A small network was trained on invented records. Each row is its activation on one of them, seen along a few directions.
Each row is followed by the record's values for the fields G, B, L, D, F, J.
Not every record has every field; a missing one is left out.
The largest differences between rows may come from other fields.
(in the rows, 500 means zero)
Strong random noise was added to every row along 13 fixed directions; ignore it. To show where, here is one row again and again, with new noise each time:
[406 249 265 451 464 275 507 445 541 596 421 299 831 401 540 695 401 707
 549 456 708 474 476 359 459 522 564]
[675 633 520 582 421 665 705 666 486 388 452 677 313 527 442 438 465 409
 635 519 404 651 592 603 599 220 577]
[670 296 409 333 518 339 631 442 394 334 587 654 641 625 171 398 502 426
 470 335 438 522 529 374 486 523 598]
[543 627 548 346 560 692 542 419 504 446 388 386 197 383 458 622 459 521
 550 538 422 334 591 552 350 583 482]
[377 385 589 394 519 287 757 503 688 478 632 548 712 615 568 450 445 689
 198 500 470 636 426 225 764 703 393]
[554 587 481 391 527 277 440 380 340 472 485 539 522 393 463 540 409 407
 462 572 445 321 429 457 524 533 591]
[464 567 612 818 521 627 123 538 347 730 601 425 294 544 564 465 520 433
 509 399 546 472 421 860 503 482 475]
[620 525 563 431 601 522 530 509 412 460 536 529 599 577 591 347 539 424
 532 578 568 481 792 404 465 523 344]
[482 498 397 686 514 657 355 556 451 895 544 716 500 658 385 465 508 433
 486 460 483 576 549 401 452 345 516]
[456 316 603 701 579 541 649 562 454 496 450 580 775 812 155 432 436 511
 228 437 499 488 518 346 651 443 626]
[435 331 482 454 366 345 623 593 483 264 752 417 605 654 591 237 525 637
 501 483 631 713 527 594 714 558 456]
[605 456 277 381 536 420 427 461 380 626 408 507 471 400 163 641 322 577
 616 343 446 408 503 366 410 304 746]
[559 472 712 587 718 373 613 439 559 419 525 715 756 594 399 419 449 255
 172 471 399 587 434 282 639 585 426]
[434 535 441 354 614 492 627 411 381 145 303  90 482 299 334 657 193 707
 419 559 558 265 503 486 590 480 668]
[549 390 790 517 690 254 473 505 721 655 434 575 793 529 480 496 492 399
 461 416 510 582 600 236 441 540 475]

[373 613 707 614 573 474 386 469 324 428 424 425 528 580 459 386 430 401
 351 710 474 269 459 488 583 515 613]
G=g3 D=d4 F=f1 J=j1
[376 354 817 383 421 269 691 380 716 159 420 501 366 521 164 524 486 395
 410 476 285 465 177 566 494 699 836]
G=g4 D=d4 F=f2 J=j1
[454 332 645 338 363 388 740 547 680 469 547 339 549 591 739 552 632 855
 509 487 589 488 643 555 584 792 349]
G=g1 D=d4 F=f2 J=j2
[301 465 427 512 500 393 310 354 434 563 568 376 638 475 501 570 510 504
 335 504 621 387 307 560 484 679 494]
G=g2 B=b3 L=l2 D=d3 F=f3 J=j2
[454 566 424 546 497 649 490 485 491 688 441 546 521 505 565 619 519 548
 443 551 517 460 562 423 453 498 469]
G=g4 D=d1 F=f2 J=j2
[627 397 477 486 583 526 504 450 512 573 476 608 549 521 442 532 550 406
 513 413 434 491 534 377 360 550 444]
G=g3 D=d4 F=f1 J=j1
[537 503 444 421 625 694 345 427 413 540 536 443 342 491 463 449 531 457
 528 442 472 431 588 467 310 584 386]
G=g3 D=d4 F=f1 J=j1
[332 426 147 451 597 615 538 242 464 255 486 363 785 327 724 578 503 322
 333 678 685 534 428 375 362 711 277]
G=g3 D=d4 F=f1 J=j2
[585 510 439 286 435 391 358 454 397 444 784 626 356 525 521 298 648 426
 563 373 428 594 464 570 457 630 417]
G=g3 D=d4 F=f1 J=j2
[497 520 534 557 491 517 623 514 526 208 390 275 527 411 542 541 448 494
 518 619 633 423 518 729 568 472 475]
G=g2 B=b2 L=l1 D=d3 F=f2 J=j2
[553 513 178 466 436 590 341 452 235 701 602 771 397 597 289 385 512 376
 577 522 385 462 484 371 379 351 629]
G=g4 D=d4 F=f1 J=j1
[179 469 344 589 441 686 488 515 622 622 568 460 516 628 398 486 496 625
 254 578 525 511 272 406 552 535 484]
G=g2 B=b4 L=l1 D=d3 F=f1 J=j2
[399 598 476 559 512 616 295 423 357 813 538 573 334 578 471 527 498 511
 391 555 426 320 462 491 461 579 515]
G=g4 D=d1 F=f2 J=j1
[517 632 383 532 404 745 550 522 396 509 445 538 236 477 555 531 500 485
 594 635 418 423 509 592 463 417 511]
G=g3 D=d4 F=f1 J=j1
[365 368 408 561 658 461 478 463 375 298 556 432 849 620 262 338 375 471
 231 447 584 587 457 287 637 455 576]
G=g3 D=d4 F=f1 J=j2
[601 321 469 552 552 373 479 410 378 546 371 539 783 562 345 539 506 344
 563 546 578 323 629 411 342 476 594]
G=g5 D=d1 F=f2 J=j1
[601 399 552 511 446 354 443 502 434 578 496 507 523 532 543 494 549 504
 647 473 536 424 583 589 460 521 530]
G=g1 D=d4 F=f2 J=j1
[659 657 657 454 690 559 431 427 522 435 487 539 376 361 565 520 524 314
 500 431 396 510 556 526 404 570 356]
G=g2 B=b1 L=l2 D=d4 F=f1 J=j2
[423 397 312 409 510 390 490 423 578 464 483 369 600 312 681 604 427 585
 558 490 581 595 414 385 451 564 473]
G=g4 D=d2 F=f4 J=j1
[598 436 617 233 518 558 439 551 580 542 517 480 316 638 130 404 623 605
 639 333 406 352 654 431 246 525 578]
G=g2 B=b4 L=l1 D=d3 F=f1 J=j2
[453 474 461 475 248 365 524 588 423 673 519 607 452 653 320 535 544 699
 552 470 428 394 381 542 603 420 752]
G=g2 B=b4 L=l2 D=d2 F=f1 J=j2
[408 535 520 559 412 703 582 468 473 309 556 581 352 602 438 433 608 365
 352 540 411 536 336 649 522 601 503]
G=g3 D=d4 F=f1 J=j2
[185 561 279 462 286 533 522 321 520 550 478 638 504 482 537 579 574 344
 386 835 465 430 224 419 400 611 627]
G=g3 D=d4 F=f1 J=j2
[379 449 177 680 442 477 410 487 373 699 434 560 813 518 459 543 415 413
 518 653 681 485 442 389 487 277 603]
G=g2 B=b3 L=l2 D=d3 F=f3 J=j1
[433 612 577 462 355 541 648 481 478 494 425 669 279 577 391 536 518 473
 405 657 273 340 320 476 555 543 668]
G=g3 D=d4 F=f1 J=j1
[468 505 372 422 346 330 312 494 473 629 757 553 414 472 681 367 580 481
 671 509 567 615 420 640 483 535 425]
G=g2 B=b4 L=l2 D=d1 F=f2 J=j1
[562 590 310 598 478 421 303 585 280 697 564 535 456 436 529 467 353 580
 601 470 479 502 459 488 632 244 593]
G=g3 D=d4 F=f1 J=j1
[506 516 483 589 468 620 634 612 515 478 571 500 543 556 770 503 548 672
 387 434 544 664 535 526 697 545 309]
G=g4 D=d2 F=f4 J=j2
[599 639 374 377 555 607 429 415 433 628 610 762 361 480 595 370 567 276
 546 639 374 519 578 326 356 519 337]
G=g3 D=d4 F=f1 J=j1
[479 385 359 395 344 216 631 514 444 655 600 607 726 614 526 538 507 719
 398 509 533 422 410 351 679 580 508]
G=g2 B=b3 L=l2 D=d3 F=f3 J=j1
[166 205 568 539 268 743 640 627 642 477 495 370 365 903 124 347 592 755
 524 508 511 539 483 521 436 521 780]
G=g3 D=d4 F=f1 J=j1

Which values does each new row have?
[617 294 402 710 477 727 577 534 389 539 352 397 626 592 416 776 588 647
 413 269 595 351 491 677 462 548 463]
G=g3 D=d4 F=f1 J=j2
[456 609 375 684 557 822 423 577 458 666 448 586 630 564 695 411 575 351
 549 663 640 627 740 385 400 322 335]
G=g3 D=d4 F=f1 J=j2
[498 666 574 374 662 770 401 462 671 760 500 614 122 447 438 495 483 453
 527 498 278 540 577 286 287 519 407]
G=g3 D=d4 F=f1 J=j1
[363 635 753 542 671 582 386 563 737 572 452 416 389 423 492 483 412 518
 437 433 431 666 482 383 509 443 513]
G=g3 D=d4 F=f1 J=j2
[763 468 354 714 601 618 462 475 259 303 385 456 628 355 548 664 488 346
 504 310 580 478 480 721 485 406 440]
G=g4 D=d4 F=f4 J=j2
[549 515 357 438 509 393 348 508 176 540 574 482 560 560 329 440 421 643
 442 383 490 359 513 441 614 418 626]
G=g3 D=d4 F=f1 J=j2
[588 434 764 470 784 399 400 564 510 383 618 491 531 618 170 224 354 479
 422 237 417 676 629 341 599 411 584]
G=g4 D=d1 F=f2 J=j1
[238 532 638 382 349 586 621 499 734 529 455 531 517 651 504 423 676 457
 538 757 565 508 588 416 338 603 534]
G=g2 B=b3 L=l2 D=d3 F=f3 J=j2
[432 664 257 504 359 592 521 468 361 506 432 633 568 511 559 494 577 332
 474 820 541 299 422 472 457 420 489]
G=g2 B=b4 L=l1 D=d3 F=f1 J=j2
[575 383 464 385 491 484 455 498 585 505 455 395 428 405 380 642 530 611
 636 246 490 518 468 549 351 522 559]
G=g3 D=d4 F=f1 J=j2
[396 498 465 416 525 397 670 512 837 464 544 617 539 382 482 503 377 495
 445 471 433 889 393 271 619 404 535]
G=g1 D=d4 F=f2 J=j2
[552 193 659 651 665 483 510 398 626 452 398 374 766 532 561 584 584 367
 463 411 642 489 574 558 336 724 337]
G=g1 D=d4 F=f2 J=j1
[317 315 569 692 425 572 466 482 783 527 380 492 553 497 407 624 605 340
 561 424 525 684 294 587 286 509 650]
G=g3 D=d4 F=f1 J=j2
[619 817 557 370 475 445 322 650 471 439 588 430 108 307 653 312 430 501
 788 576 435 489 514 665 550 283 472]
G=g2 B=b4 L=l1 D=d3 F=f1 J=j1
[778 639 842 610 596 321 337 506 305 418 495 601 452 463 534 502 576 294
 449 324 366 352 427 739 580 556 499]
G=g3 D=d4 F=f1 J=j2
